These are the activations of a small network on made-up records, seen along a few directions, one row for each record.
Each row is followed by the record's values for the fields Z, H, N, C, K, F.
Not every record has every field; a missing one is written none.
The largest differences between rows may come from other fields.
In the rows, zero is written as 500.
Random noise pushes rows far along 2 fixed directions. That doesn't count. These rows show it; they differ only by the noise:
[584 410 591 616 410 672 531 549 565 561 550 536 623 451 420 627 623 317
 647 504 822 351 522]
[592 524 489 557 530 460 539 645 620 344 618 410 349 483 339 603 647 561
 535 636 597 498 538]
[666 441 580 675 383 615 454 502 607 458 468 487 538 465 519 587 599 324
 595 474 719 388 539]
[656 480 542 642 434 540 469 547 622 389 508 445 444 475 471 584 613 419
 559 531 647 439 543]

[570 348 664 603 286 855 506 363 419 803 475 668 860 424 677 513 554 215
 584 388 726 287 477]  (Z z4; H none; N none; C none; K none; F f1)
[276 538 451 317 647 330 726 770 448 385 782 523 439 465 102 515 587 737
 523 786 565 556 411]  (Z z3; H h2; N n1; C c1; K k1; F f2)
[411 644 301 377 702 355 490 607 628 280 557 477 270 524 332 513 578 782
 381 682 359 659 467]  (Z z1; H none; N none; C none; K none; F f2)
[749 500 539 704 305 511 352 403 614 392 382 466 377 445 734 395 510 441
 449 446 354 508 588]  (Z z4; H none; N none; C none; K none; F f1)
[513 424 451 533 334 523 545 444 477 559 437 456 495 425 635 292 561 396
 376 366 371 611 406]  (Z z5; H none; N none; C none; K none; F f2)
[729 677 492 646 485 337 538 569 602 122 535 213 177 556 516 461 578 721
 392 680 337 597 409]  (Z z2; H none; N none; C none; K none; F f2)
[485 528 396 434 418 476 472 478 442 457 395 585 452 553 577 442 485 529
 544 431 405 570 443]  (Z z5; H none; N none; C none; K none; F f2)
[556 543 561 622 428 525 440 472 536 453 375 476 449 461 605 530 496 470
 507 393 447 495 379]  (Z z2; H none; N none; C none; K none; F f2)
[661 591 419 582 503 319 377 509 635 132 530 333 178 533 715 471 544 684
 320 554 191 642 525]  (Z z4; H none; N none; C none; K none; F f1)
[481 339 501 466 391 735 653 408 421 754 456 483 778 443 655 372 623 169
 533 311 437 400 396]  (Z z5; H none; N none; C none; K none; F f1)
[474 586 430 437 619 310 629 555 478 232 630 427 450 670 347 453 553 667
 450 479 402 553 563]  (Z z2; H h2; N n2; C c1; K k2; F f2)
[513 404 484 453 359 539 565 441 434 519 367 407 510 526 675 339 601 415
 349 265 288 542 399]  (Z z5; H none; N none; C none; K none; F f2)
[462 664 505 436 637 318 528 627 494 334 616 500 312 555 458 454 430 671
 450 625 462 547 487]  (Z z3; H h1; N n1; C c1; K k2; F f1)
[735 549 540 711 508 410 599 687 645 304 643 309 295 410 535 663 652 556
 526 696 688 397 523]  (Z z2; H none; N none; C none; K none; F f1)
[549 516 554 589 421 590 421 478 561 621 373 495 581 542 665 414 500 263
 465 381 384 424 465]  (Z z1; H h3; N n2; C c2; K k2; F f1)
[440 551 429 451 654 374 425 574 531 366 573 521 374 552 496 521 433 696
 477 573 467 650 501]  (Z z1; H none; N none; C none; K none; F f1)
[627 542 446 533 448 468 371 621 494 428 488 445 248 420 360 555 388 587
 392 718 430 612 520]  (Z z3; H h3; N n1; C c1; K k1; F f2)
[705 621 509 643 441 490 636 605 583 381 655 210 392 496 603 572 675 593
 377 589 570 406 392]  (Z z2; H none; N none; C none; K none; F f2)
[475 473 550 451 393 778 674 525 369 820 524 563 649 430 483 483 658 229
 541 437 564 364 424]  (Z z5; H none; N none; C none; K none; F f1)
[713 536 621 755 405 486 533 506 663 361 501 341 396 431 687 572 645 458
 472 487 739 291 509]  (Z z2; H none; N none; C none; K none; F f2)
[431 421 547 523 441 616 358 450 423 716 376 701 661 500 429 516 404 279
 668 364 625 340 574]  (Z z1; H h3; N n2; C c1; K k2; F f1)
[559 534 425 423 534 600 479 605 566 532 637 507 304 402 300 544 592 567
 502 754 414 545 428]  (Z z4; H none; N none; C none; K none; F f1)
[430 496 452 444 492 382 491 701 581 413 523 512 318 533 370 495 535 716
 547 729 476 550 534]  (Z z5; H none; N none; C none; K none; F f2)
[430 491 590 512 471 695 593 529 487 660 534 550 668 361 432 679 509 412
 601 551 652 443 459]  (Z z2; H none; N none; C none; K none; F f1)
[483 415 550 668 394 611 389 343 453 568 397 683 666 440 581 573 326 337
 636 432 769 381 630]  (Z z3; H h2; N n1; C c1; K k2; F f1)
[452 541 612 537 449 523 473 325 376 558 555 534 827 642 618 428 443 343
 625 265 758 350 494]  (Z z2; H h1; N n1; C c1; K k2; F f2)
[481 649 438 440 672 215 503 543 582 214 680 236 250 582 351 402 488 831
 311 563 311 719 530]  (Z z2; H h2; N n2; C c1; K k1; F f2)
[453 617 386 400 486 268 548 588 506 340 542 445 243 475 514 435 552 594
 385 535 301 702 521]  (Z z5; H none; N none; C none; K none; F f1)
[734 474 519 672 236 689 323 423 498 589 321 469 570 390 656 452 408 191
 471 391 406 457 414]  (Z z3; H h3; N n1; C c2; K k1; F f2)
[544 473 512 434 550 435 547 472 459 336 454 399 321 535 571 346 582 559
 407 411 265 650 391]  (Z z4; H none; N none; C none; K none; F f2)
[462 623 390 306 578 671 720 780 501 612 672 499 349 347 182 617 558 666
 461 747 446 506 497]  (Z z2; H none; N none; C none; K none; F f2)
[608 575 632 699 551 309 354 332 523 258 359 477 563 618 751 425 353 410
 574 267 557 479 610]  (Z z3; H h2; N n2; C c1; K k2; F f1)
[425 436 500 485 583 524 435 521 415 630 461 630 654 525 491 541 489 543
 544 486 617 481 551]  (Z z1; H none; N none; C none; K none; F f1)
[552 546 608 582 550 330 570 504 498 433 534 362 570 527 518 450 566 497
 457 547 529 449 482]  (Z z3; H h3; N n2; C c1; K k1; F f1)
[628 565 603 576 576 455 608 607 549 374 631 319 381 487 482 632 697 572
 484 703 594 412 424]  (Z z2; H none; N none; C none; K none; F f1)
[484 467 452 620 458 524 599 500 499 593 527 402 424 540 547 447 579 563
 496 519 422 564 471]  (Z z5; H none; N none; C none; K none; F f2)
[578 517 562 516 503 567 573 534 511 590 581 353 618 575 514 532 662 424
 485 455 536 410 502]  (Z z4; H none; N none; C none; K none; F f2)
[826 592 512 688 370 240 260 291 595 210 335 410 279 550 775 389 437 484
 293 442 225 577 570]  (Z z2; H h3; N n1; C c1; K k1; F f1)
[397 424 492 480 422 433 398 307 479 544 413 591 855 555 718 443 420 262
 551 193 461 490 509]  (Z z1; H h2; N n1; C c2; K k1; F f1)
[638 450 517 625 558 336 334 393 569 359 358 451 424 557 609 531 317 528
 538 524 523 479 595]  (Z z3; H h3; N n2; C c2; K k1; F f1)
[423 503 522 398 599 581 839 731 379 571 709 436 639 561 411 514 691 506
 369 542 538 379 446]  (Z z3; H h1; N n2; C c2; K k2; F f2)
[465 560 442 444 516 476 607 612 495 436 715 363 423 542 434 508 634 707
 385 481 447 542 459]  (Z z4; H none; N none; C none; K none; F f2)
[513 530 492 502 457 610 294 351 517 605 263 671 515 411 501 463 293 467
 582 461 408 631 530]  (Z z1; H none; N none; C none; K none; F f1)
[582 534 417 502 372 557 488 443 538 509 407 472 450 384 482 565 490 550
 449 486 457 471 478]  (Z z2; H none; N none; C none; K none; F f2)

Which values does each new row have?
[625 476 449 556 272 742 599 408 510 690 400 393 597 367 746 360 672 191
 285 364 214 543 324]  (Z z5; H none; N none; C none; K none; F f1)
[740 445 459 573 341 677 319 461 572 543 402 526 337 386 576 511 512 395
 473 566 399 455 490]  (Z z4; H none; N none; C none; K none; F f1)
[653 487 612 624 470 618 570 521 608 491 528 425 473 453 615 563 584 424
 579 517 800 260 453]  (Z z2; H none; N none; C none; K none; F f2)
[679 531 506 596 371 531 433 440 572 388 306 418 471 476 585 467 428 445
 530 372 399 534 439]  (Z z2; H none; N none; C none; K none; F f2)
[571 538 526 521 636 393 493 512 598 389 527 420 359 520 397 508 405 592
 464 663 459 568 500]  (Z z3; H h3; N n2; C c2; K k1; F f1)
[431 431 495 409 465 563 353 492 431 690 310 688 626 411 483 548 405 451
 548 414 522 499 531]  (Z z1; H none; N none; C none; K none; F f1)
[676 550 471 557 471 493 470 607 619 358 584 357 400 495 551 574 579 509
 456 526 589 435 599]  (Z z4; H none; N none; C none; K none; F f2)
[574 516 408 453 363 541 681 446 511 514 461 378 607 481 765 245 642 404
 267 333 187 630 437]  (Z z5; H none; N none; C none; K none; F f2)
[624 486 516 603 406 551 313 355 511 363 266 538 561 614 784 431 360 410
 464 267 486 554 509]  (Z z1; H none; N none; C none; K none; F f2)
[455 402 531 509 433 680 560 540 473 606 665 562 654 454 548 588 596 426
 543 510 647 405 469]  (Z z4; H none; N none; C none; K none; F f1)
[310 554 438 295 638 342 760 537 461 454 643 340 494 542 491 285 724 683
 316 410 278 666 398]  (Z z5; H none; N none; C none; K none; F f2)
[562 468 621 578 457 579 429 369 491 502 469 554 613 515 619 543 559 417
 509 432 531 484 468]  (Z z4; H none; N none; C none; K none; F f1)
[338 376 383 291 481 626 688 497 432 654 549 562 580 431 472 493 571 464
 436 508 333 624 433]  (Z z5; H none; N none; C none; K none; F f1)
[468 550 373 477 455 676 338 477 504 606 319 647 406 328 376 491 388 513
 510 620 331 602 532]  (Z z1; H none; N none; C none; K none; F f1)
[676 535 460 615 493 483 453 588 659 398 583 428 330 403 436 559 610 495
 563 642 535 493 539]  (Z z4; H none; N none; C none; K none; F f1)
[588 470 472 589 308 716 558 400 487 718 381 505 542 470 678 512 555 277
 488 485 435 443 524]  (Z z5; H none; N none; C none; K none; F f1)
[532 452 592 478 511 588 595 609 496 547 618 504 667 560 385 638 589 441
 646 570 711 444 524]  (Z z4; H none; N none; C none; K none; F f2)
[565 431 522 489 434 575 354 429 583 618 341 551 475 509 598 443 359 374
 443 417 371 532 488]  (Z z1; H h3; N n2; C c2; K k1; F f1)
[577 557 409 454 704 185 479 657 556 266 557 381 247 538 411 519 472 703
 449 644 406 522 530]  (Z z3; H h3; N n2; C c2; K k1; F f1)
[560 410 617 576 403 470 367 380 496 475 341 551 653 475 706 415 366 318
 569 233 585 351 584]  (Z z3; H h2; N n2; C c1; K k1; F f1)
[760 476 558 652 364 581 421 388 574 506 425 522 481 478 687 467 503 401
 504 474 434 476 521]  (Z z4; H none; N none; C none; K none; F f1)
[288 469 580 342 536 425 542 515 404 610 551 499 730 575 495 360 542 458
 479 373 437 444 463]  (Z z1; H h1; N n2; C c1; K k1; F f1)
